These are the activations of a small neural network, seen along a few directions. Each row is one input.
In each table, some parts of the input vary, and every possible input appears once, in random order.
Descriptions start from the smaller parts, as in this example, which fits no table here: one of 8 places around a ring, together with either a single point or one of 11 places around a ring or (one of 2 separate values, together with one of 6 places along a line).
Shared parts are said once, and a part with two or three values counts as separate values.
In the rows, zero is written as 128.

Other details of the inputs shift rows strongly along three fixed directions, in all tables alike. That doesn't count.

Rows:
r1: [146 166 113 102 121 109 137 127 209  93 125  65 127  63 121]
r2: [139 166 119 140  97 100 162 160 147 134 147 142 132 106 115]
r3: [138  77  87  97  75  94  97 118 188 118  71  86 149 117  94]
r4: [131  89 118 107 118 111 106 127 160 110  87  88 121 121 117]
r5: [126  76 149 132 157 133 106 122 113 126  94 118 107 155 137]
r6: [124 190  95 114  83 121 158 127 150 134 175 127 160  91 110]
r7: [125 176 159 142 179 158 132 120  94 121 161 147 118 132 160]
r8: [120 156 139 139 144 144 153 125  92 150 167 157 128 129 133]
r9: [133 161 149 122 179 132 130 134 167  82 132  67  88  90 165]
r10: [126  68 126 102 107 114  95 124 137 129  74 109 133 137 105]
r11: [111 168 105 148 102 145 165 118  68 178 196 201 168 150 112]
r12: [123  64 145 142 151 144  94 108  69 157  95 175 133 191 126]
r13: [132 179 132 156 121 118 168 160 107 141 170 167 125 124 132]
r14: [144 165 120 125 100 108 142 164 206  83 124  82 103  71 126]
r15: [126 164  66 106  43 101 161 126 184 149 160 121 177  85  82]
r16: [128 154 121 132 135 136 135 121 117 132 148 138 140 122 128]
r17: [122 184  93 113  84 119 161 134 148 134 176 122 154  90 109]
r18: [117 180 121 133 121 141 148 124 100 139 181 154 144 122 135]
r19: [114 148 172 142 183 162 130 126  81 129 157 149 102 150 169]
r20: [124 165 101 126 100 126 151 124 148 139 165 131 149 110 122]
r21: [120 154 128 120 122 136 134 129 114 132 151 135 136 123 130]
r22: [128 171  97 128 100 125 151 121 140 129 163 125 153 108 117]
r23: [123 158 144 152 126 134 159 159  97 132 158 174 128 139 145]
r24: [129  73 154 134 166 142  77 112 102 111  82 121 108 172 156]
r25: [127 156 103 136  72 109 173 162 134 141 154 160 155 116 108]
r26: [110 152 115 150 108 149 154 118  57 174 187 198 160 163 120]
r27: [132 174 173 132 202 151 131 128 131  91 145  97  84 105 177]
r28: [122 162 101 123 101 124 155 130 146 136 165 128 142 111 119]
r29: [140 103 157 151 152 115 115 152 115 120  96 144  99 155 145]
r30: [112  72 142 130 128 139 107 121  71 162 110 167 134 176 120]
r31: [116 166 122 137 129 137 167 130 101 148 180 151 132 122 125]
r32: [120 153  91 147  44 121 172 158  82 168 174 197 162 130  75]
r33: [140 103 126 130 104 111 114 156 162 102  88 110 105 119 117]
r34: [145 153 106 113 124 108 143 125 213  99 127  70 122  75 123]
r35: [132  97 155 150 126 119 119 150  78 152 104 182 123 170 123]
r36: [123 167 157 149 181 158 135 119  99 129 165 152 116 139 163]
r37: [122 153 121 130 127 137 131 123 114 130 153 137 137 128 137]
r38: [116 153 118 145 120 145 158 120  43 173 183 199 157 148 108]
r39: [126  59 147 140 151 142  94 111  53 150  93 167 131 185 122]
r40: [141  66  92 102  78  92 115 121 188 131  70  85 145 112  81]
r41: [136  80 129 117 137 122  82 114 153 109  71  97 123 138 134]
r42: [114 155 156 145 172 156 140 129  89 131 168 146 107 142 163]
r43: [133  68 164 128 177 139  79 114  99 119  75 126 107 159 144]
r44: [138 159 104 108 115 111 136 132 205  87 132  59 122  79 132]
r45: [124  56 118 113  88 116 111 116 101 174  85 157 155 156  80]
r46: [135 160 172 146 221 158 112 119 125  84 135 105  83 130 191]
r47: [127  61 126 110 112 112 102 123 142 139  75 112 130 138 104]
r48: [128  59 108 117  93 116 104 115  92 164  88 157 160 155  82]
r49: [116 155 132 139 141 142 153 129  80 138 170 147 128 132 130]
r50: [137  68 135 116 140 118  98 120 155 122  70  96 113 132 124]
r51: [132  87 148 134 165 139  94 113 125 125  90 127 116 156 145]
r52: [134 154 182 163 197 148 135 157 122  81 134 126  78 141 199]
r53: [124 165  99 126 100 124 153 123 149 136 165 131 147 112 121]
r54: [128  64 124 105 111 110  97 124 134 131  72 107 131 133 101]
r55: [136  93 119 117 123 118  99 115 175 117  85  97 129 128 128]
r56: [122 182 101 109  89 115 169 135 147 136 169 116 149  80  99]
r57: [141 170 148 125 182 136 119 124 179  78 127  74  99  93 168]
r58: [121 159 169 145 187 164 116 116  82 119 150 150 111 149 174]
r59: [142 183 150 136 141 128 140 163 184  74 135  89  83  82 155]
r60: [135  81 128 131 104 107 120 154 142 120  81 136 128 146 122]
r61: [119  54 106 116  83 115 107 121  89 159  92 149 156 164  84]
r62: [123  69 109 117  87 120  96 111  98 160  90 159 165 162  92]
r63: [115 152 169 143 180 164 125 125  84 129 158 152 105 154 172]
r64: [127  61 122 113 113 112 104 123 140 139  77 111 129 140 105]
r65: [144  67  92 105  83  94 110 117 189 128  71  90 148 115  83]
r66: [127 156  62 108  42 100 168 132 181 146 160 114 173  89  79]
r67: [127 176 170 139 196 158 122 122 141  94 152 108  90 123 193]
r68: [127  64 118 107 108 113  96 125 136 129  77 107 132 138 107]
r69: [132  63 158 132 172 137  88 117  94 119  76 119 103 163 141]
r70: [140 170 136 126 167 127 146 129 188  90 141  72  94  83 157]
r71: [131  64 160 128 173 138  85 118  95 122  75 122 103 160 143]
r72: [116  79 132 130 126 138 102 120  65 152 111 166 136 177 121]
r73: [114 154  82 129  56 125 163 119  98 187 178 190 190 132  80]
r74: [136  65 125 115 119 115  97 115 145 137  75 119 135 138 106]
r75: [145 164 103 115 124 112 137 124 206  89 128  65 129  78 127]
r76: [114  72 148 128 131 138 110 120  69 165 104 167 132 172 114]
r77: [142 177 143 121 166 130 139 126 195  89 139  75 102  79 156]
r78: [139  95 128 111 127 118 100 115 176 118  80  99 130 123 120]
r79: [131 163  68 100  47  94 170 132 170 148 154 113 173  69  66]
r80: [127 172 163 136 197 154 122 130 131  86 152  98  85 118 189]
r81: [117 149  93 121  81 118 163 131 130 154 166 142 155 115  97]
r82: [116 167 118 157  83 139 168 160  61 163 185 206 143 137 104]
r83: [124  63 144 145 149 145  95 108  69 155  96 171 135 192 126]
r84: [131  83 119 114 117 114 111 125 166 117  90  90 122 129 120]
r85: [135 150 177 147 219 157 118 121 129  95 136 107  79 127 189]
r86: [135 158 109 105 113 112 136 132 217  98 131  65 122  78 133]
r87: [121 180 115 139 127 141 151 120 102 137 179 154 145 125 133]
r88: [132 158 147 126 174 139 124 130 179  86 135  76  91 105 176]
r89: [105 166 114 134  99 141 165 131  52 174 196 191 161 138 106]
r90: [132 171 162 150 202 157 126 118 142  89 151 103  90 128 192]
r91: [132 100 164 141 144 128 116 153 117 113  92 145 109 156 153]
r92: [151  89 104 123  75  76 124 154 188 121  73 102 133 116  93]
r93: [123 172 119 135 130 136 163 128  95 142 177 149 135 114 122]
r94: [128  62 118 108 111 109 101 123 133 130  74 108 130 137 101]
r95: [121 156 168 149 185 164 121 115  91 127 153 154 111 153 174]
Description of these inputs: one of 5 places along a line, together with either one of 3 separate values or (one of 2 separate values, together with one of 8 places around a ring).
The inputs of r55 and r95 match in every part but the place on the line of 5. If r85 is changed in the same way as r55 into r95, which row does it become?
> r77
The inputs of r8 and r45 match in every part but the place on the line of 5. If r23 is changed in the same way as r8 into r45, which row does it become?
> r91
A walk changes only the place on the ring of 8. It starts at r62 and steps to r18. List the rest of the walk in order.
> r17, r89, r54, r79, r43, r57
Change only the choice among 2 separate values in r30. List by row number the other rows that result.
> r89
Change only the choice among 3 separate values in r23. List by row number the other rows that result.
> r2, r14
Change only the choice among 3 separate values in r92. List by row number the other rows that result.
> r32, r52

Rows:
r96: [154 181 123 134 145 111 142 161 201  72 131  84  91  83 155]
r97: [133 161  84  92  69 113 140 131 205 121 136  90 154  77  96]
r98: [131 183 118 109 140 114 151 138 211  91 151  54 103  75 159]
r99: [117 161 156 154 193 158 139 127  79 105 164 131 103 143 170]
r100: [126 158  94 100  85 113 171 138 155 136 161 109 152  73  94]
r101: [116 101 177 134 186 165  85 116  77 132 113 147  98 178 168]
r102: [149 166 157 122 149 108 149 155 191  80 112  78  88  78 146]
r103: [123 120 164 148 187 165 113 127  78 110 126 138 106 165 172]
r104: [124 167  91 105  71 116 145 126 176 138 161 118 157  89 109]
r105: [112 125 132 131 126 152 120 118  80 143 142 166 145 146 115]
r106: [113  61 137 136 110 155  86 107  41 170 103 206 158 198 114]
r107: [141 211 167 149 210 143 125 121 132 100 165 117 116 114 201]
r108: [131  56 144 128  90 111 109 145  89 155  66 178 142 184  99]
r109: [134 144 115 124  72 100 168 158 164 140 125 122 137  89  89]
r110: [108 124 111 130 111 124 144 124  81 160 154 157 145 150 109]
r111: [135  68  98 101  74 103 105 128 182 114  72  96 154 120 104]
r112: [132 127 173 146 205 166  87 111 106  91 112 111  86 159 181]
r113: [133  26 114  98  92 109  95 122 129 138  51 111 146 137  82]
r114: [121 189 162 134 200 147 157 130 118 109 182 101  82 100 181]
r115: [106 148 119 143 115 146 140 112  48 170 177 191 153 159 106]
r116: [157  88 158 125 148 101  90 147 187  69  55  89  92 129 159]
r117: [127 158  74  88  58 103 146 130 209 123 140  89 162  65  77]
r118: [130 172 110 149 103 124 177 152  67 162 183 197 140 122 101]
r119: [145 150 101 119  72  92 156 155 164 122 126 132 148 105  98]
r120: [146 145  65 113  67  96 169 110 239 138 151  91 171  85  87]
r121: [122 158  93 100  85 108 172 137 155 144 164 106 148  75  97]
r122: [137  67 159 103 170 122  71 110 161 105  59  67  84 125 142]
r123: [124 108 149 136 113 118 134 150  93 141 107 172 132 157 112]
r124: [142 179 150 136 135 118 154 165 208  83 127  80  93  86 158]
r125: [142 117  94  98  83 110 122 116 177 122 104  86 149  81  81]
r126: [133 182 126 133 139 121 151 119  85 164 173 157 165 112 112]
r127: [119 162 162 145 185 169 138 135  87 109 161 139 107 143 179]
r128: [136 174 133 117 166 119 148 129 185  87 145  50  89  73 157]
r129: [111 191 160 148 190 161 135 118  86 122 185 141  99 137 170]
r130: [108 150 110 119 114 120 156 133 121 145 165 131 137 117 120]
r131: [111 187 108 124  92 148 176 124  67 180 210 188 165 109  91]
r132: [122  66 184 135 205 144  73 120 107 105  82 112  77 179 196]
r133: [126  54 132 126 127 112  78 109  65 175  72 172 172 184  96]
r134: [141  97  91 109  76 107  98 111 188 112  86  91 151 115 101]
r135: [109 188 103 132  79 149 164 124  80 173 209 200 175 128 110]
r136: [132 167  95 146  91 111 163 163 144 135 163 147 131 101 102]
r137: [130 183 171 136 198 168 132 120 111  98 165 113  93 103 169]
r138: [133 122 176 137 206 154  97 107  98 104 119 107  80 139 167]
r139: [153 161  67 120  48  78 157 160 212 112 135 110 151  74  93]
r140: [128  67 156 106 170 122  63 113 171  97  57  70  87 137 149]
r141: [141  51 156 109 162 138  50 113 171  83  31  73  97 146 149]
r142: [115 152 114 121 105 127 153 136 128 140 167 138 145 119 135]
r143: [131  49 134 128  99 103 102 142  82 147  68 180 142 176  92]
r144: [138 148  86 123  97 116 169 111 190 149 161 113 160 111  96]
r145: [118 164 100 113  91 128 165 142 136 138 168 133 154 108 115]
r146: [123  62 134 141 147 138 120  98  95 170 114 164 143 187 107]
r147: [151  38  99 123  78  89  85 153 183 124  37 106 122 140  89]
r148: [126 179 174 166 152 145 157 159 114 118 163 157 102 135 174]
r149: [142  86 186 137 219 138  57 111 104 112  61 115 106 176 180]
r150: [116  78 133 158  95 126 126 151  67 173 112 195 137 173  97]
r151: [113  40 133 110 121 126  93 128 101 140  72 139 136 165 110]
r152: [110 139 113 145 110 140 152 123  46 170 173 186 154 169 117]
r153: [127 103 134 133 133 143 112 107  65 151 125 155 136 150 107]
r154: [150 131 146 126 188 128 140 107 202 103 125  60  98  97 145]
r155: [113 117 132 130 121 139 110 112  87 159 141 168 137 161 134]
r156: [123 152 106 133 108 130 167 124  81 151 172 148 152 118 101]
r157: [148  42 161 142 140 109  70 150 189  90  30  83  83 145 153]
r158: [144 190 121 128 176 135 143 101 225  86 142  78 117  72 179]
r159: [135  98  90 103  82 104 105 114 181 115  87  85 149 108  83]
r160: [116 204 138 145 167 150 165 132 103 123 198 130 108 127 170]
r161: [118 159 168 140 201 161 132 135 114  86 149 111  93 124 182]
r162: [128  83 118 127 136 134 123  90  92 178 106 168 159 145 100]
r163: [123  27 132 129 105 142  63 102  68 156  63 178 154 198 108]
r164: [127 162 159 145 225 162 129  99 137 108 141 122 103 122 185]
r165: [122  75 136 130 131 140 117 119  60 150 108 156 138 157 110]
r166: [128 146 146 145 101 121 153 152 101 140 142 180 139 147 128]
r167: [127  97 180 141 203 154  68 106 109 102  95 116  79 173 191]
r168: [119 136 112 138  99 136 125 109  86 156 156 172 154 154 118]
r169: [127  99 128 147  91 119 142 151  98 164 117 164 129 135  95]
r170: [129 108 109  95  92 113 121 119 151 146 115 107 142 101  88]
r171: [126 211 143 152 203 170 162 103 119 128 189 150 121 118 182]
r172: [125 127 175 141 205 166  91 115 105  90 115 116  90 145 173]
r173: [132 125  87 118  84 112 139 128 149 126 122 106 154 120 100]
r174: [102 171 116 126 117 137 171 139  92 154 194 158 145 120 123]
r175: [133 196 165 170 170 148 157 163 141 101 168 123  80 113 181]
r176: [102 167 113 131 103 144 173 138  64 177 200 187 158 143 120]
r177: [115 197 156 144 174 163 158 139 105 109 198 143 112 121 188]
r178: [118 100 117 138 102 138 127 124  79 148 131 171 160 160 120]
r179: [138  46 136 125 100 103 106 138  76 155  66 176 138 167  87]
r180: [101  83 136 127 117 147 105 115  42 183 128 196 150 182 104]
r181: [137 129  78 113  69  98 140 127 189 110 121  87 158  98 104]
r182: [148  77  93 113  80  79 110 152 184 111  64 107 131 113  85]
r183: [120 184 165 136 193 158 123 121 123 110 165 114  87 129 186]
r184: [133 164  92 146  78 112 176 158 112 161 174 168 141 101  85]
r185: [136 110  84 110  74  93 128 123 187 115 109  86 149 108 108]
r186: [129 129  82 105  78 103 144 134 185 111 118  86 156  86  90]
r187: [138  67 170 127 148 110  92 153 184  87  38  82  84 133 144]
r188: [142 191 131 122 155 143 128 125 200  69 139  63 105  79 161]
r189: [137  79 147 118 166 115  81 121 183  81  67  59  88 137 172]
r190: [129 127  78 106  78  91 144 128 185 117 122  80 148  92  91]
r191: [126  66 132 114 124 123  90 105  96 155  88 131 127 154 101]
r192: [121 161  93 127  89 119 177 123  92 161 183 147 157 109  92]
r193: [118 165 116 139 114 144 141 114  85 153 174 163 145 144 120]
r194: [134 188 146 176 161 145 150 160 112 114 183 159  94 128 172]
r195: [129  54 108 105  92 111  78 109 139 146  63 116 140 161  97]
What do these inputs look like to the network?
> one of 4 places along a line, together with either one of 3 separate values or one of 6 places around a ring or (one of 2 separate values, together with one of 8 places around a ring)
The inputs of r117 and r131 match in every part but the place on the line of 4. If r133 is changed in the same way as r117 into r131, which row does it become?
> r126
The inputs of r194 and r136 match in every part but the place on the line of 4. If r116 is changed in the same way as r194 into r136, which row does it become?
> r143
Change only the choice among 3 separate values in r149. List by row number the other rows that result.
> r144, r171
Change only the place on the line of 4 in r180. List by row number the other rows that result.
> r101, r104, r170
Change only the place on the line of 4 in r161. List by row number the other rows that result.
> r111, r113, r127
Change only the choice among 2 separate values in r152. List by row number the other rows that result.
> r193
Change only the choice among 2 separate values in r170. List by row number the other rows that result.
> r121
